These are the activations of a small neural network, seen along a few directions. Each row is one input.
Each table varies a few parts of the input and shows all the possible inputs, shuffled.
A made-up example of a description, with smaller parts first: one of 8 places around a ring, together with either a single point or one of 9 places along a line or (one of 3 separate values, together with one of 4 places along a line).
Shared parts are said once, and a part with two or three values counts as separate values.
(in the rows, 128 means zero)

Other details of the inputs shift rows strongly along two fixed directions, in all tables alike. That doesn't count.

Rows:
R1: [145 116 118 136 147 119 142  91 143 117 136 142 100 114 142]
R2: [148 115 125 119 136 131 148  94 137 121 137 133 110 115 150]
R3: [143 104 113 127 122 149 161 103 124 131 125 136 122 123 131]
R4: [134  94 113 133 111 141 142 109 100 144 118 140 134 112 143]
R5: [148 205 142 125 115  97  78 213 134 169 137  59 140 158  87]
R6: [204 142 155 135 181 132  90 167 175 186 140  76 154  97  95]
R7: [ 91  90 165 102 130 148 133 130 156 169 155 162  88 112 137]
R8: [125  98 124 146 139 131 115  96 134 110 122 153 137 105 132]
R9: [127  94 129 127 132 150 129 119 124 129 106 154 145 124 146]
R10: [199 136 140 168 147 156  99 175 130 207 116  84 160  89 105]
R11: [138 100 124 132 114 146 146 106 115 129 110 147 136 109 136]
R12: [154 234 145 164 131 100  87 194 153 135 137  74 119 137  90]
R13: [ 83 174 102 123  67 110 146 142  88 101 136 118 112 172 126]
R14: [ 61 157 122 105  95 103 121 157  91 101 125 122 127 185 128]
R15: [132 116 113 152 159 138 157 108 137 117 136 151 118 117 135]
R16: [ 63 177 125 143 103 101 110 146 115  67 122 150 131 158 128]
R17: [128  97 130 129 128 143 121  98 128 114 122 145 147 107 140]
R18: [188 133 161 147 181 149  84 163 161 178 128  74 166  95  88]
R19: [166 222 146 140  94 112  90 191 141 149 126  58 123 142  86]
R20: [123 101 132 132 143 147 127 112 130 117 120 152 149 113 149]
R21: [ 65 166 133 106  94 101 116 133 111  70 132 120 131 165 114]
R22: [144 119 127 122 151 135 153 108 139 124 134 141 112 122 159]
R23: [130 112 129 140 141 147 148 113 123 119 120 153 142 104 147]
R24: [148 112 124 117 140 138 156 115 133 136 121 142 108 132 156]
R25: [122  87 133 110 149 141 136 118 126 130 114 140 137 135 133]
R26: [ 79 174 127  93  94  83 124 135 124  76 143 124 119 168 122]
R27: [127 112 123 157 152 135 143 110 128 115 120 162 132 103 139]
R28: [ 71 159 116 120  62 108 109 144  87  96 120 128 133 167 133]
R29: [ 86 182 111 110  86 100 141 155  98 106 130 123  97 179 151]
R30: [132  90 127 124 117 146 124 105 122 126 109 146 143 117 138]
R31: [149 102 112 115 122 129 147 104 116 149 132 127 104 129 155]
R32: [115  95 130 132 171 126 127 109 138 114 127 147 131 123 128]
R33: [165 123 187 131 136 155  79 168 184 226 158  90 110  75  81]
R34: [134 108 126 137 126 143 143  99 121 116 123 145 140  98 138]
R35: [ 66 153 120 102  80  99 115 143  89  98 127 114 125 179 120]
R36: [137  85 115  96 131 115 134 109 123 150 136 129 121 135 140]
R37: [130 103 124 119 171 109 134 110 151 121 139 151 119 126 136]
R38: [199 145 144 185 157 142  89 148 155 171 124  91 154  67  84]
R39: [136 202 143 154  98 123  66 210 117 159 118  71 159 144  94]
R40: [135 116 119 136 148 150 163 110 131 121 136 143 128 118 142]
R41: [127  83 131 107 134 138 130 104 125 128 116 132 135 129 125]
R42: [139 112 116 132 133 146 158  96 130 118 139 135 126 112 133]
R43: [134  99 122 116 156 105 129  96 150 118 141 143 117 120 128]
R44: [134 104 126 135 129 150 151 120 117 131 107 154 138 115 145]
R45: [120  91 127 129 156 122 121  94 136 111 130 139 129 117 119]
R46: [141  91 125  94 134 120 138 106 138 134 128 136 123 132 133]
R47: [ 79 188 109 143  92 100 141 130 116  69 141 133 108 157 113]
R48: [136 103 106 132 133 148 162 120 110 149 131 137 122 132 148]
R49: [ 82 184 115 124  85 120 155 153 105  88 125 133 116 175 127]
R50: [137  95 127  97 149 124 143 120 140 137 125 144 125 138 142]
Each input here is: one of 2 separate values, together with either a single point or (one of 4 places along a line, together with one of 6 places around a ring).
Q: Changing only the choice among 2 separate values turns R11 into R44. The same change can be made to R17. Which row results?
A: R20
Q: Change only the place on the ring of 6 in R16. List by row number the other rows that result.
A: R12, R15, R27, R32, R37
Q: Change only the choice among 2 separate values in R6. List by row number the other rows that result.
A: R26
Q: Change only the choice among 2 separate values in R12. List by row number the other rows that result.
A: R1
Q: Change only the place on the line of 4 in R14. List by row number the other rows that result.
A: R18, R25, R32

Rows:
R51: [131 143 160 105 120 154 115 167 149 176 151 101  98 121 110]
R52: [ 65 136 138  95  88 108 101 160  89 141 120 109 142 165 113]
R53: [  8 138 143  66  86  77 121 136  95  86 142 148 102 200 126]
R54: [173  35 105  90 170 134 179  66 134 154 158 141  97 134 159]
R55: [192 162 129 126 142 119 116 168 152 195 140  72  93 138  95]
R56: [177 172 138 152 179 118  78 143 168 124 128  91 178 112  85]
R57: [148 166 129 163  89 154 148 175 112 161 117 113 145 119 126]
R58: [ 15 137 138  72  59  85 110 144 106  85 149 166  92 184 133]
R59: [ 53 141 123 133  47 123 102 149  86  96 113 147 149 147 133]
R60: [181  53  94 157 205 150 186  43 158 126 126 179 101  81 162]
R61: [226  39 110 151 215 177 124  68 144 160 100 142 194  60 129]
R62: [ 67 189 108 115 108  64 149 108 109   5 125 148 117 173 143]
R63: [130 153 157 156  74 157  98 160 118 152 104 104 156 123 106]
R64: [137 135 149 158 120 142  78 168 111 173 104  79 185 112  91]
R65: [209 141 134 113 146 139  69 177 137 212 116  50 182 125  87]
R66: [ 71 182 146 155  68 130 115 138 105  71 108 150 138 140 107]
R67: [173  71 117 163 198 156 177  52 153 134 142 185 103  74 183]
R68: [ 36 191 126  99  84  86 179 142 139  66 157 169  74 171 147]
R69: [176 169 173 145 161 156  86 178 199 191 156  69 115  72  81]
R70: [168  54 111 164 165 182 198  75 125 140 117 198 134  65 163]
R71: [128 162 140 157  86 174 117 168 110 153 116  98 142 110 118]
R72: [145 138 175 134 180 111  65 160 179 177 145  80 143  96  71]
R73: [173 152 169 186 161 136  45 170 181 164 140  97 164  61  67]
R74: [143 154 133 122  93 142 148 181 116 185 133 110 119 133 126]
R75: [ 74  49  94  57 153  81 203  24 124  36 136 205  81 152 201]
R76: [196 146 123 146 136 148  81 160 127 173  99  68 202 119  99]
R77: [184  31  95 119 154 151 171  61 102 132  93 144 156 100 179]
R78: [147   7 110 127 167 170 141  83 111 137  90 161 171 112 173]
R79: [132 134 161 116  84 148  99 163 126 183 118 101 134 130 106]
R80: [150 160 153 115 119 129 139 182 149 184 153 109 100 134 111]
R81: [173  52  78 145 141 167 190  69 108 154  98 155 122 107 174]
R82: [142 155 175 169 141 141  93 137 172 130 131 124 138  94  90]
R83: [ 82  68 109 138 125 179 187  59  97  76 118 211 113  95 175]
R84: [ 69 197  76 150  76 100 170 117  79  37 106 161 102 174 139]
R85: [ 96  67 128 136 162 168 178  57 142  89 141 203 100  85 170]
R86: [106  65 111  83 135 129 197  65 113 132 153 193  59 149 205]
R87: [ 78 156 122  61 105  82 116 137 114  95 139 126 123 204 124]
R88: [150 179 146 175 147 132 142 156 162 131 144 132 126  97 109]
R89: [124 162 147 156 165 108  79 159 154  89 121 111 160 135 100]
R90: [179 148 101 160 108 138 133 141 106 143 122  77 157 135 120]
R91: [138 154 166 170 175 120  69 152 160 141 132  96 166  93  73]
R92: [145 153 146 183 117 143  60 167 131 140 116 113 172  80  79]
R93: [ 73 186  80 145  77  96 166 109  74  21 128 145 125 181 137]
R94: [ 49 201 117 106  92  78 162 122 128  65 159 158  60 177 167]
R95: [131 148 167 135 139 111  57 169 183 159 154 102 128  93  81]
R96: [ 91 138 146  86 125  94  91 171 127 115 132 110 124 189 114]
R97: [138  66  90 138 176 127 192  37 135  72 148 178 114 118 168]
R98: [191 155 113 129 114 127 116 167 117 182 139  52 139 145 103]
R99: [122 160 130  76 111  75 124 147 116 105 136  97 106 179 123]
R100: [ 80 152 169  90  79 115 110 153 136 133 139 128  98 166 110]
R101: [171  40 103 109 197 127 181  45 165 129 161 152  98 105 160]
R102: [156 128 142 116 134 131  71 191 124 177 109  71 165 147 103]
R103: [ 73 173 120  81 127  72 114 124 144  68 142 131 125 179 120]
R104: [168   8 114 150 206 172 137  67 127 120  93 178 172  82 155]
R105: [ 48 158 129 146 101 108 110 131  86  65 109 147 157 145 108]
R106: [ 84   7 113  82 108 148 145  77 100 146 124 195 121 116 177]
R107: [187 163 110 134 115 132 122 173 122 197 118  68 114 137 106]
R108: [120 161 144 117  85 158 114 181 113 175 131  92 118 127 114]
R109: [159 177 119 169  96 147 132 155 103 160 118 101 133 125 146]
R110: [186 197 128 197 132 146 115 157 123 149 123 102 138  95 116]
R111: [242  17 116 100 187 157 144  88 129 208 110 104 148  81 154]
R112: [185  40 102 120 208 140 182  52 177 160 139 162  79  86 160]
R113: [ 25 154 129  85 119  67 117 135 132  35 136 154 107 198 138]
R114: [105 183 101 134  98  90 138 123  84  37 102 129 145 154 130]
R115: [ 18 168 152  90  73  91 133 120 144  57 143 166  84 172 131]
R116: [156 176 126 131  97 133 125 171 108 185 135  90 109 141 139]
Q: Changing only one part turns R89 into R97. The same change can be made to R102. Which row results?
A: R98
Q: What is each input in this table made of?
A: one of 6 places around a ring, together with one of 11 places around a ring
Q: A walk changes only the place on the ring of 11. It starts at R77 and steps to R90. List the rest of the walk in order.
A: R81, R109, R57, R71, R63, R59, R64, R78, R76
Q: Change only the place on the ring of 6 in R82. List by row number the other rows that result.
A: R63, R66, R79, R100, R115

Rows:
R117: [ 32 157  97 104  87  85 171  88  93  16 128 180  98 187 162]
R118: [100 168 146 115 108 104  86 172 129 130 132 102 131 155 105]
R119: [130 220 133 162  87 120 103 185 111 119 118  87 148 146  98]
R120: [224 116 151 135 181 143  94 147 174 210 138  69 135  89  95]
R121: [214  86 145 158 203 158 102 120 168 178 121 106 167  63 106]
R122: [116 198 144 126  77 116  90 197 116 144 125  78 133 154  96]
R123: [109 196 146 124  78 114  82 192 119 145 130  80 139 153  91]
R124: [ 11 134 115  67  84  83 157 107  96  42 134 179  98 197 161]
R125: [ 30 176 105 110  84  81 149 115 100  18 130 166 113 192 144]
R126: [199  87 166 145 181 169 113 133 186 218 148 115 117  59 111]
R127: [106 191 151 124  91 105  79 193 124 139 129  82 138 156  83]
R128: [127 199 118 155 102 121 122 164 114 113 120 104 134 143 111]
R129: [137  57  96 130 157 147 187  58 115 109 126 178 117 109 177]
R130: [115  37 113 127 154 149 161  60 115 107 114 188 138 105 161]
R131: [106 182 137 149 115 109  89 162 125 102 121 110 149 140 102]
R132: [111 183 131 151  92 124  99 161 112 111 118 107 153 135 103]
R133: [224 118 141 145 165 160 106 161 156 226 129  74 139  89 103]
R134: [140  92 105 132 151 128 164  80 127 106 126 162 120 115 156]
R135: [131  43 105  97 150 141 185  68 119 137 137 170  99 124 180]
R136: [130 212 137 122  98  92  99 187 134 137 141  77 116 160  95]
R137: [126  44 106 129 140 161 172  64 108 111 109 185 133 103 174]
R138: [127  39 112  98 136 154 180  72 111 143 124 177 113 125 181]
R139: [122  35 115  87 164 133 165  65 138 123 137 176 109 128 168]
R140: [206 101 157 179 188 174 116 123 182 189 137 123 135  44 108]
Q: What is each input in this table made of?
A: one of 2 separate values, together with either a single point or one of 11 places around a ring
Q: Changing only the choice among 2 separate values turns R118 into R131. The same change can be made to R122. Which row results?
A: R137
